Each row below holds a small network's activations on one input, seen along a few directions.
Each table varies a few parts of the input and shows all the possible inputs, shuffled.
A made-up example of a description, with smaller parts first: one of 4 places along a line, together with either a single point or one of 9 places around a ring or (one of 3 separate values, together with one of 5 places around a ring).
Shared parts are said once, and a part with two or three values counts as separate values.
In the rows, zero is written as 128.

Other details of the inputs vary at random and push rows far along two fixed directions, the same in every table; ignore that.
To show where, the next rows are all for the same input, with only those details redrawn:
[105  52 139 150 103 136  83  88 165  77  76  96]
[108  99 137 100  93  95  70 122 168  72 121 101]
[113  97 132 137 116 129 105 107 144  97 111 112]
[124 146 111 187 168 174 188 102  72 163 143 160]
[112 103 129 143 121 131 113 106 136 103 116 120]
[119 151 119 132 136 126 141 124 108 128 156 138]
[117 126 123 144 132 135 132 111 118 119 134 131]
[123 149 110 187 169 173 191 102  72 164 144 161]

Table:
row 1: [ 87 165 109 101 118 125 122 150 117 153 107 124]
row 2: [142 181 124 126 148 119 175 146  84 144 197 166]
row 3: [ 94  95 110 200 152 192 139  67 110 142  78 118]
row 4: [135 181 101 118 152 120 142 138 112 157 176 137]
row 5: [165  86 174  98  97 111 110 145 178 105  84 109]
row 6: [131 182 104 143 162 142 172 127  86 166 177 153]
row 7: [120  76 151 110  92 116 100 154 161 104  69 121]
row 8: [129 114 139 137 126 160 127 108 145 139  60 104]
row 9: [114 151 132  55  89  58  70 152 162  75 173 107]
row 10: [ 88 115 120 114 106 114  77 106 155  93 112  93]
row 11: [100  70 111 155 124 152  70  77 171 110  64  80]
row 12: [ 94 117 114  86  98  94  46 117 184  89 116  76]
row 13: [111 136 117 171 151 197 154  85 113 176  51 109]
row 14: [141 172 128  92 125  90 134 157 117 119 194 146]
row 15: [107 142  97 193 173 192 168  80  84 173 119 133]
row 16: [122 177 120  64 111  70  93 158 143 108 186 121]
row 17: [ 99 162 106 111 128 116 106 121 128 127 149 115]
row 18: [137 138 135  97 113  92 109 146 142 103 164 129]
row 19: [151 169 143  84 121 111 138 160 135 144 132 127]
row 20: [136 227  98  93 153  98 153 161  97 162 216 152]
row 21: [174 185 132  45 115  43 112 195 148 113 227 143]
row 22: [158  77 151 151 125 130 134 121 141 107 127 134]
row 23: [171 163 147 109 142 127 182 184  90 182 147 166]
row 24: [169 188 136  48 113  44 118 193 142 111 230 146]
row 25: [153  99 158 125 112 104 130 139 139  92 150 140]
row 26: [120 146 120 115 126 113 119 129 126 118 155 128]
row 27: [138  66 133 169 131 151 117  97 148 113  92 119]
row 28: [143  99 161  93  94  93 122 183 151 112 111 143]
row 29: [156  77 151 168 133 144 153 116 124 115 125 147]
row 30: [115 119 118 197 162 202 201 118  73 193  74 164]
row 31: [127  46 163  94  77 116  59 141 190  91  35  83]
row 32: [151  23 161 180 115 149 121 100 156  91  79 125]
row 33: [103 121 111 166 148 196 145 105  99 187  45 115]
row 34: [156 166 108 152 168 144 176 133  91 173 173 161]
row 35: [148 149 118 168 164 155 183 118  89 159 160 159]
row 36: [126 129 129 122 130 153 134 141 114 162  80 122]
Question: The inputs of row 3 and row 26 match in every part but one. If row 13 is changed in the same way as row 3 into row 26, which row does it become?
Answer: row 8
Question: What do these inputs look like to the network?
Answer: one of 4 places along a line, together with either one of 3 separate values or one of 6 places along a line
Question: List by row number the other rows that have the place on the line of 4 in common with row 32.
Answer: row 5, row 21, row 22, row 23, row 24, row 25, row 28, row 29
Question: Change only the place on the line of 6 in row 35. List by row number the other rows that result.
Answer: row 2, row 14, row 18, row 27, row 34

Table:
row 37: [136 142 123 185 165 180 204 125  71 182 123 171]
row 38: [127  48 140 185 129 180 123  80 147 122  45 106]
row 39: [132 173 135  57 103  66 108 176 139 108 182 132]
row 40: [127 148 136  45  89  66  69 170 174 101 140 101]
row 41: [127  39 147 192 124 174 127  85 141 108  55 119]
row 42: [138 136 133 113 122 102 125 141 130 111 168 138]
row 43: [128 139 136  97 114 107 123 160 128 128 134 135]
row 44: [134 108 134 104 108 101  86 127 167  94 133 106]
row 45: [132  96 141 112 104  93  92 132 160  81 143 118]
row 46: [140 119 125 139 135 128 126 117 134 120 142 127]
row 47: [138 208 127  53 116  64 133 190 118 131 204 148]
row 48: [135 123 129 138 134 141 132 118 130 133 116 123]
row 49: [ 72  98 112 131 109 134  73  93 152  96  81  90]
row 50: [132  89 131 185 149 184 155  94 118 152  71 128]
row 51: [133 112 136 146 131 133 140 123 122 121 131 138]
row 52: [147 235 106 106 165 127 195 172  64 202 193 170]
row 53: [ 74 111 106 120 109 133  64  91 162 106  80  75]
row 54: [150 180 108 198 198 192 230 110  47 208 162 178]
Question: The inputs of row 41 and row 48 match in every part but one. If row 49 is changed in the same way as row 41 into row 48, which row does it become?
Answer: row 53
Question: What do these inputs look like to the network?
Answer: one of 2 separate values, together with either a single point or one of 8 places along a line

Table:
row 55: [171 168 143  77 115  90 131 168 144 129 165 130]
row 56: [130 105 125 125 122 131  93 101 161 108 104  95]
row 57: [102  66 139 136 101 140 103 130 144 105  54 117]
row 58: [155 111 161  61  86  59  77 165 183  78 153 110]
row 59: [172  96 141 172 154 157 158 117 126 143 125 145]
row 60: [103 147 122  92 107 101  90 129 146 105 136 104]
row 61: [ 92  93 123 194 141 180 144  79 107 129  81 129]
row 62: [163 120 150  92 113  80 109 160 153 101 171 134]
row 63: [137 212 113  96 147 119 173 176  80 189 175 156]
row 64: [113 167 121  76 112  95  93 136 152 113 152 102]
row 65: [123  77 143 182 134 168 164 112 109 132  82 146]
row 66: [111 119 108 163 149 173 124  83 128 155  81 104]
row 67: [136  48 161 136  98 127 100 122 172  82  78 114]
row 68: [133 106 133 188 155 190 187 113  87 171  85 152]
row 69: [147 107 150 100 104  86 113 155 153  96 147 135]
row 70: [141 142 125  62 107  58  61 144 182  85 181  96]
row 71: [ 81 150 105  97 110 112  84 129 141 123 116 100]
row 72: [141  86 154  98  94  74 100 159 156  73 155 140]
row 73: [146 110 144 126 119 110 146 150 121 108 150 158]
row 74: [129  86 136 128 114 143  99 123 160 133  61 102]
row 75: [126  63 159 129  96 123  97 127 168  91  72 110]
row 76: [120  92 123 147 128 152  99  84 161 117  73  90]
row 77: [150 108 148 102 108  83 113 158 147  96 166 138]
row 78: [181 209 129  86 149  95 166 177 110 157 217 164]
row 79: [114 144 124  96 107  86 103 141 137  89 167 132]
row 80: [ 78 140 122  69  87  86  60 138 160  85 127  95]
row 81: [146 159 125 151 158 159 184 136  80 181 128 155]
row 82: [107 214  82 166 189 181 203 118  49 223 155 159]
row 83: [108 218  90 134 164 152 179 132  62 184 173 155]
row 84: [119  89 121 187 141 166 137  87 121 122 105 127]
row 85: [131 159 116 120 139 106 134 136 113 124 191 145]
row 86: [ 66  98 113 146 119 152  93  98 131 119  75 106]
row 87: [133  53 153 161 114 146 135 116 139 100  81 137]
row 88: [148  66 151 145 117 149 112 108 165 118  60 106]
row 89: [117 194 106 149 160 145 187 127  66 161 181 168]
row 90: [143 190 108 116 152 110 148 140 104 146 208 146]
row 91: [119  91 123 210 155 175 166  85  95 134 121 151]
row 92: [124 111 121 176 148 171 148  85 117 140 105 123]
row 93: [142 162 136  47  95  70  85 176 167 118 142 105]
row 94: [111 232  84  96 156 121 144 147  96 186 173 131]
row 95: [146 146 144 111 128 117 143 152 121 140 139 137]
row 96: [ 94  89 127 125 106 135  64  91 168  98  64  76]
row 97: [116 109 119 165 138 160 139  97 112 130 111 127]
row 98: [110 106 125 163 137 167 149 125 106 158  79 136]
row 99: [137 169 117 104 132 104 125 134 129 124 178 127]
row 100: [151 213 104  80 142  89 131 153 121 143 212 131]
row 101: [162 112 139 192 163 184 199 109  92 168 108 157]
row 102: [117  92 137 166 132 164 154 119 103 137  80 142]
Question: What do these inputs look like to the network?
Answer: one of 2 separate values, together with one of 4 places along a line, together with one of 6 places along a line
Question: The inputs of row 100 and row 78 match in every part but the choice among 2 separate values. If row 70 is changed in the same way as row 100 into row 78, which row does it become?
Answer: row 59
Question: The inputs of row 57 and row 86 match in every part but the choice among 2 separate values. If row 93 is changed in the same way as row 57 into row 86, which row does it become?
Answer: row 66
Question: Change only the choice among 2 separate values in row 73. List by row number the other rows that result.
Answer: row 79
Question: Change only the choice among 2 separate values in row 62. List by row number the other rows that result.
Answer: row 90
